Each row below holds a small network's activations on one input, seen along a few directions.
Each table varies a few parts of the input and shows all the possible inputs, shuffled.
Descriptions start from the smaller parts, as in this example, which fits no table here: one of 6 places along a line, together with either a single point or one of 9 places around a ring or (one of 2 separate values, together with one of 5 places around a ring).
Shared parts are said once, and a part with two or three values counts as separate values.
In the rows, zero is written as 128.

Other details of the inputs shift rows strongly along two fixed directions, in all tables alike. That doesn't count.

Rows:
r1: [157  73 210  93 165 113 172 125  96  87 114]
r2: [ 64 122 172 117 109 156 146 158 165  80 160]
r3: [177 140  68 167 159  96 107  81 118 174  98]
r4: [155  56 193  99 155 148 147 145  74  96 138]
r5: [179 134  91 157 159 117 130 110 136 157  88]
r6: [ 99 136 173 107  99 156 136 153 179  73 174]
r7: [101 127 177 114  95 182 123 164 146  92 191]
r8: [ 81 165 107 146  87 136 130 141 162 117 157]
r9: [136 154  73 154 163  83 125 106  79 184  71]
r10: [ 82 118 171 118  95 167 140 157 155  82 179]
r11: [ 86 183  48 172 111 148 112 127 193 187 132]
r12: [106 194 101 144 101 133 109 152 164 147 140]
r13: [ 64 154 138 136 109 138 133 150 161 116 141]
r14: [140 132  26 152 147  91 126 102  75 170  79]
r15: [172 143  49 139 133  96 134  95  87 154 102]
r16: [168 121  93 118 145 109 132 106  97 128 112]
r17: [168  76 187  85 158 149 136 138  90  87 141]
r18: [ 92 176  55 172 108 137 103 127 194 184 144]
r19: [ 74 126 123 138 105 167 106 172 133 126 162]
r20: [141  58 179 100 161 115 115 107  92 126  95]
r21: [102 132 163 123  84 152  98 126 165 123 152]
r22: [186  88 161  98 155 107 168 109  93  94 113]
r23: [174  86 199  82 162 117 163 134 114  81 118]
r24: [102 170 157 133 100 139 120 154 165 126 161]
r25: [106 189  87 148  87 120 121 137 165 142 144]
r26: [151 130 128 134 159  90 132 113  88 156  97]
r27: [154  90 130 125 142  95 102  86  90 157  93]
r28: [166 108 125 112 130 127 117 108 109 137  87]
Each input here is: either one of 4 separate values or (one of 4 places along a line, together with either a single point or one of 5 places along a line).
Q: A walk changes only the place on the line of 4. It starts at r13 and steps to r1. List the rest of the walk in order.
A: r25, r23

Rows:
r29: [  8 168 119 148  51 193  99 191 201 110 207]
r30: [198 102 138 113 180  91 169 109  87 129  82]
r31: [ 83 143 159 128 118 136 123 138 186 110 137]
r32: [118  72 222  79 110 154 134 158 102  67 149]
r33: [125  54 237  80 151 140 139 142  86  79 153]
r34: [110 175  81 150  95 128 121 122 171 141 145]
r35: [134 184  46 158 112 101 131 107 140 172 110]
r36: [203 127 110 129 185  79 155 103  78 151  72]
r37: [197 144  38 150 155  79 126  78  95 176  79]
r38: [182 126 112 131 155 111 123 107 123 135 114]
r39: [161  66 209 102 165 141 137 117 122 126 108]
r40: [ 81 196   8 164  86 140  84 135 126 175 132]
r41: [ 66 107 185 134 101 171 122 157 147  93 175]
Q: What do these inputs look like to the network?
A: either one of 2 separate values or one of 5 places around a ring or one of 6 places along a line
Q: A walk changes only the place on the line of 6. It starts at r38 and steps to r37. List the rest of the walk in order.
A: r34, r35, r30, r36
Q: Which other rows belong to the same alternative as r31? List them by row number.
A: r39
